A small network was shown many inputs. Here are its activations along a few directions, one row for each input.
In each table, some parts of the input vary, and every possible input appears once, in random order.
A made-up example of a description, with smaller parts first: one of 5 places around a ring, together with either a single point or one of 11 places along a line or (one of 2 separate values, together with one of 6 places along a line).
Shared parts are said once, and a part with two or three values counts as separate values.
In the rows, 128 means zero.

Other details of the inputs vary at random and push rows far along three fixed directions, the same in every table; ignore that.

A family of inputs:
x1: [163  87  94 117  67 131 232 104 114  79 104  90 103 151]
x2: [135  57 215 126 149  53  77 146 160  98 129 120 101 149]
x3: [ 61 149 157 171 219 100 144  95  83 103  78 125  68 169]
x4: [140 111 131 105 118 146  90 174 115 152 182 160 161  87]
x5: [141  66 140 109  83 107 210 103 113  85 112  97  91 165]
x6: [156 129 104  89  83 167 134 161 130 151 162 132 166  94]
x7: [182 136 115  96  78 134  78 136 176 159 169 119 177  71]
x8: [113 222  67 145 170 168 140 110 113 165 106 140 134 128]
x9: [108  97 185 104 137 135  64 189 116 156 172 163 181  87]
x10: [102  97 166 108 122 127  59 176 114 150 185 177 174  98]
x11: [128 162  99 187 160 105 182  53 160  84  46  78  49 184]
x12: [156 128 145 111 105 120  56 141 168 156 164 124 179  80]
x13: [ 84 200 102 164 203 154  97 127  88 149 119 152 132 100]
x14: [ 56 134 184 169 246  83 113 119  85 105  89 144  49 176]
x15: [116  98 176 102 130 133  56 173 115 166 190 178 164 107]
x16: [ 80 199  90 148 201 150  87 128  99 151 128 158 116 108]
x17: [ 60 178 130 152 224 132  60 137  91 150 130 173 119 102]
x18: [144  76 146 110 104 104 191 131 126 105 115 110 108 163]
x19: [134 114 141 100 113 153  85 184 123 162 167 156 168  96]
x20: [137 229  59 172 136 154 140  64 167 139  94 103 122 120]
x21: [161 122  98  90  67 166 164 143 128 137 145 119 161  99]
x22: [103  45 221 118 159  71 124 159 113 111 126 146 112 153]
x23: [ 65 192 148 156 214 132  66 134  91 162 134 172 125 119]
x24: [183 128 102 113  63 143 130 103 188 140 151 107 156  92]
x25: [ 77 144 139 183 221 104 140 118  83  95  71 135  55 176]
x26: [ 98  45 223 124 155  75 125 156 112 110 124 139 123 156]
x27: [169 138  39  94  38 182 171 123 131 143 155 115 158 105]
x28: [169  75 141 137  76  99 173  87 182  82 101  88 100 174]
x29: [100  45 224 122 153  89 106 176 111  99 125 151 113 169]
x30: [186 137  99 106  72 136  93 132 177 153 153 109 161  96]
x31: [ 86 207 103 165 194 153  98 132  91 148 121 160 132 111]
x32: [114 229  57 149 144 179 171 106 109 137  89 116 129 126]
x33: [169 123  90  94  65 157 164 140 136 156 148 122 162 115]
x34: [164  81 147 133  92  96 158  98 181  91 116  92  98 152]
x35: [141  77 147 119  81 102 219 117 125  90  99 100 114 180]
x36: [134  56 216 131 143  58  72 143 160  98 122 126 110 161]
x37: [144 238  54 159 137 143 132  74 156 137  88  93 125 120]
x38: [176  98 110 135  56 115 204  67 181  85  96  64 111 152]
x39: [142 116 101  92  77 165  98 157 126 156 183 157 181  97]
x40: [114 229  13 145 130 188 178  77 105 138 100 107 131 110]
x41: [152  72 120 124  80 122 210 118 114  76 106 105 100 178]
x42: [133 113 139  99 109 145  84 163 118 169 181 158 158 100]
Each input here is: one of 6 places around a ring, together with either one of 2 separate values or one of 5 places around a ring.
- Changing only the place on the ring of 6 turns x1 into x25. The same change can be made to x21. Which row results? => x19
- Changing only the place on the ring of 6 turns x12 into x2. The same change can be made to x9. Which row results? => x6
- Which other rows does x6 become when the place on the ring of 5 takes its other values? List them by row number. => x4, x14, x16, x18
- Which other rows does x26 become when the place on the ring of 5 takes its other values? List them by row number. => x3, x9, x13, x40

A family of inputs:
x43: [182 111 133 105  52 127 150 147 170 125 135 101 160 130]
x44: [136  55 162 119 103  91 129 143 113 101 144 147 120 167]
x45: [182 127  68 131  63 142 196  65 167 116 116  86 103 163]
x46: [138 185  58 140 123 159 111  77 154 167 139 120 135  94]
x47: [170 179  61 127 139 147 131 104 153 154 115 103 103 114]
x48: [142 162 102 121 105 149  51 133 154 153 184 138 175  51]
x49: [129 192  55 143 113 156 105  95 158 141 131 119 147  91]
x50: [ 87 145 121 152 174 111 132 106 101 109 107 133  85 179]
x51: [ 87 147 124 146 171 129 122 109 109 113 113 145  88 167]
x52: [ 74  98 162 139 169 125  71 143 111 127 149 171 116 117]
x53: [122 133 195 140 173  93  85 152 148 145 124 147 125 136]
x54: [134  97 124  80  50 155 157 131 136 145 160 125 181 102]
x55: [145 178  72 147 128 146 130  67 141 141 132 103 110  99]
x56: [180 109  99 105  42 143 111 135 178 130 172 124 170 112]
x57: [125 156 133 160 176 102 110 112 145 117  98 129  70 157]
x58: [ 98 106 170 144 171  88  56 125 150 134 142 158 118 115]
x59: [125  49 171 129  97  93  98 123 150  91 130 117 128 139]
x60: [113 154  87 102 106 161  66 142 118 180 193 158 184  71]
x61: [111 144 135 148 199 111 163 144  97 116  74 121  96 155]
x62: [128 107 149 106 167 109  57 186 104 149 157 165 136 108]
x63: [109 130 114 151 197 122 139 140 105 103  93 129  68 152]
x64: [124 153 121 118 121 174 101 153 115 168 180 155 189  54]
x65: [175 118  52  98  72 163 215 114 131  97 105  89  92 143]
x66: [112 180  72 140 126 181 156 114 119 156 127 134 160  93]
x67: [125 107 168 128 175 103  36 166 139 126 127 140 122 117]
x68: [ 90 133 124 168 182 121 137 105  92  91 113 131  75 133]
x69: [139 135 107 113 157 143  74 181 112 158 160 161 145  91]
x70: [156 200  80 122 133 149 135 133 157 148 106 102 150 102]
x71: [110 128 195 144 174  95  85 136 154 144 129 157 138 138]
x72: [ 81 157 146 148 175 114 147 113 101 128  95 131 114 173]
x73: [155 135 110 141  83 135 189  89 155  99  84  84 134 167]
x74: [112  62 192 108 104 106 161 136 124 106 125 131 127 175]
x75: [126 180  68 118 156 145 130 129 105 141 116 118 106 127]
x76: [118 189  76 130 139 164 127 120 113 140 121 133 102 138]
x77: [101 144 119 126 185 124 123 132 105 113 100 128  76 150]
x78: [103 131 191 148 167 102  65 153 154 137 133 154 152 132]
x79: [ 93 107 163 135 165 135  63 156 117 137 161 182 124 130]
x80: [141  61 183 124 110  98 164 166 112 108 117 128 122 168]
x81: [159  94 161 114  89 114 144 107 154 133 149 104 148 105]
x82: [158  54 151 112  87 112 126 171 120 112 155 142 122 147]
x83: [163 132 102 131  60 137 207  75 145  86  93  61 137 128]
x84: [111 124 198 133 164  97  71 138 145 144 153 148 154  87]
x85: [ 92 154 151 165 181  95 141  87 146 120  82 121 106 144]
x86: [ 94 102 153 125 152 108  54 155 104 146 168 176 150 105]
x87: [132  71 189  91  89 117 144 163 123 124 138 129 135 156]
x88: [186 109 103 100  50 141 118 125 180 145 176 134 162 111]
x89: [133 162 149 152 166 117 123 115 143 152 104 122 108 147]
x90: [ 85 155 146 170 174  99 133  97 145 107  79 113 114 144]
x91: [128 186  85 138 130 147 172 106 108 143 104 130 145 144]
x92: [102 112 181 116 187 124 100 179 111 140 122 152 123 124]
x93: [139  59 177 118  94 111 153 158 123 121 143 145 156 151]
x94: [157  59 165 109 114  80 109 158 160  92 125 111 106 142]
x95: [175  98  96  87  42 174 136 157 138 139 173 136 145 113]
x96: [142 190  81 153 136 151  98 111 139 130 103 115 115 131]
x97: [147 129 102  94 100 141 216 121 122 111  89  87 111 154]
x98: [159 195  80 122 129 160 131 127 147 149 100  97 157 102]
x99: [ 95 153 149 153 177 134 156 130 105 119  82 131  86 167]
x100: [ 91 145 146 167 185 112 161 109  87 103  93 125 104 135]
x101: [132  47 162 126 107  96 134 138 103  88 156 133 115 126]
x102: [120 143  84 119 113 179  72 152 125 174 192 173 179  59]
x103: [ 73 151 153 144 177 119 157  96  94 105  95 118  98 140]
x104: [148 167 133 122 123 155  76 132 163 198 171 153 188  92]
x105: [131 184  79 158 138 152 100  96 145 127 110 123 128 134]
x106: [ 80 139 137 168 183 112 159 110  98 114  85 134 111 148]
x107: [149 187  86 150 148 143 112  99 148 156 119 119  96 133]
x108: [117 176  78 144 147 139 129  97  89 123 130 130 115 106]
x109: [145 150 110  98 134 173 102 188 126 181 162 151 181  73]
x110: [103 104 158 146 170 116  65 163 108 137 159 184 133 132]
x111: [ 79 145 138 157 178 102 155 104  93 116  83 131 113 153]
x112: [133 186  73 140 145 145 126 125 100 139 116 137 109 139]
x113: [135 193  76 102 135 158 157 135 110 163 113 109 147 115]
x114: [ 96 138 117 166 177 136 127 121 110 112 116 152  91 158]
x115: [156  94 131  97  59 127 179 125 111 118 148 113 166 108]
x116: [168 105 152 114  73 128 129 145 154 123 125 104 157 136]
x117: [134  58 187 122 111 112 160 169 120 109 125 130 120 162]
x118: [ 97 184 107 135 150 140 154  99  94 136 116 113 133 113]
x119: [126  70 191 103 104  93 153 158 112 117 125 119 124 173]
x120: [121 182  92 150 122 150 138  88 146 134  97 102 156 111]
x121: [125 158  95 101 107 159  70 138 107 166 200 148 173  60]
x122: [138  83 100  88  49 147 153 118 134 120 163 121 145 118]
x123: [130 159 139 128 119 133  88 132 151 144 155 126 179  71]
x124: [116 147 150 132 150 130  76 120 153 182 152 145 169  88]
x125: [146  89 134  96  58 154 179 127 125 116 152 114 156 101]
x126: [199 138  86 103  80 139 205 104 164 137 104  72 127 131]
x127: [158  69 190 106 126  74 151 149 160 109 109 107 115 149]
x128: [151 100 130 147 105  92 168 108 153  68  83  87  68 188]
x129: [112  51 173 110 104  99 139 122 109  79 147 121  97 141]
x130: [143  95 137 119 131  89 221 125 102  84  64  89  87 186]
x131: [ 95 136 123 145 161 138 117 111  99 107 133 139  95 114]
x132: [ 85 130 114 171 181 110 135 108  97 103 101 140  88 149]
x133: [100 114 176 136 158 139  88 171 118 156 157 177 163 118]
x134: [172  93 120 116 112  91 171 114 161  91  96  91  77 159]
x135: [144  52 173 119  81 100  96 126 144  87 150 111 134 115]
x136: [152  52 152 112  87 127 128 172 126 111 158 142 116 145]
x137: [ 89 172 100 143 149 164 153 105 116 141 107 134 133 115]
x138: [118 111 172 133 155  98  47 132 145 135 169 154 130  86]
x139: [133  89 128  90  56 130 174 123 126 132 147 109 170 124]
x140: [127  58 185 108  92 128 150 152 131 119 144 144 145 150]
x141: [170 141  54 103  50 156 190 112 123 121 128  94 116 153]
x142: [127 192 100 139 151 141 151 129  98 150  98 131 128 143]
- Changing only one part turns x59 into x135. The same change can be made to x106. Which row results? => x100
- Changing only one part turns x75 into x60. The same change can be made to x69. Which row results? => x132
- Changing only one part turns x85 into x53. The same change can be made to x122. Which row results? => x76
- Describe the family of inputs behind these rows. => one of 2 separate values, together with one of 5 places along a line, together with either one of 4 places along a line or one of 6 places around a ring
- A walk changes only the place on the line of 4. It starts at x83 and steps to x123. List the rest of the walk in order. => x84, x81
- Which other rows does x121 become when the place on the ring of 6 takes its other values? List them by row number. => x68, x101, x108, x129, x131
- Which other rows does x121 become when the choice among 2 separate values takes its other values? List them by row number. => x118
- Which other rows does x91 become when the choice among 2 separate values takes its other values? List them by row number. => x44
- Which other rows does x124 become when the place on the line of 5 takes its other values? List them by row number. => x81, x89, x104, x126
- List by row number the other rows that have the place on the line of 5 and the choice among 2 separate values in common with x88. => x44, x45, x50, x51, x56, x79, x105, x110, x114
- Which other rows does x130 become when the place on the line of 5 takes its other values? List them by row number. => x91, x111, x115, x142
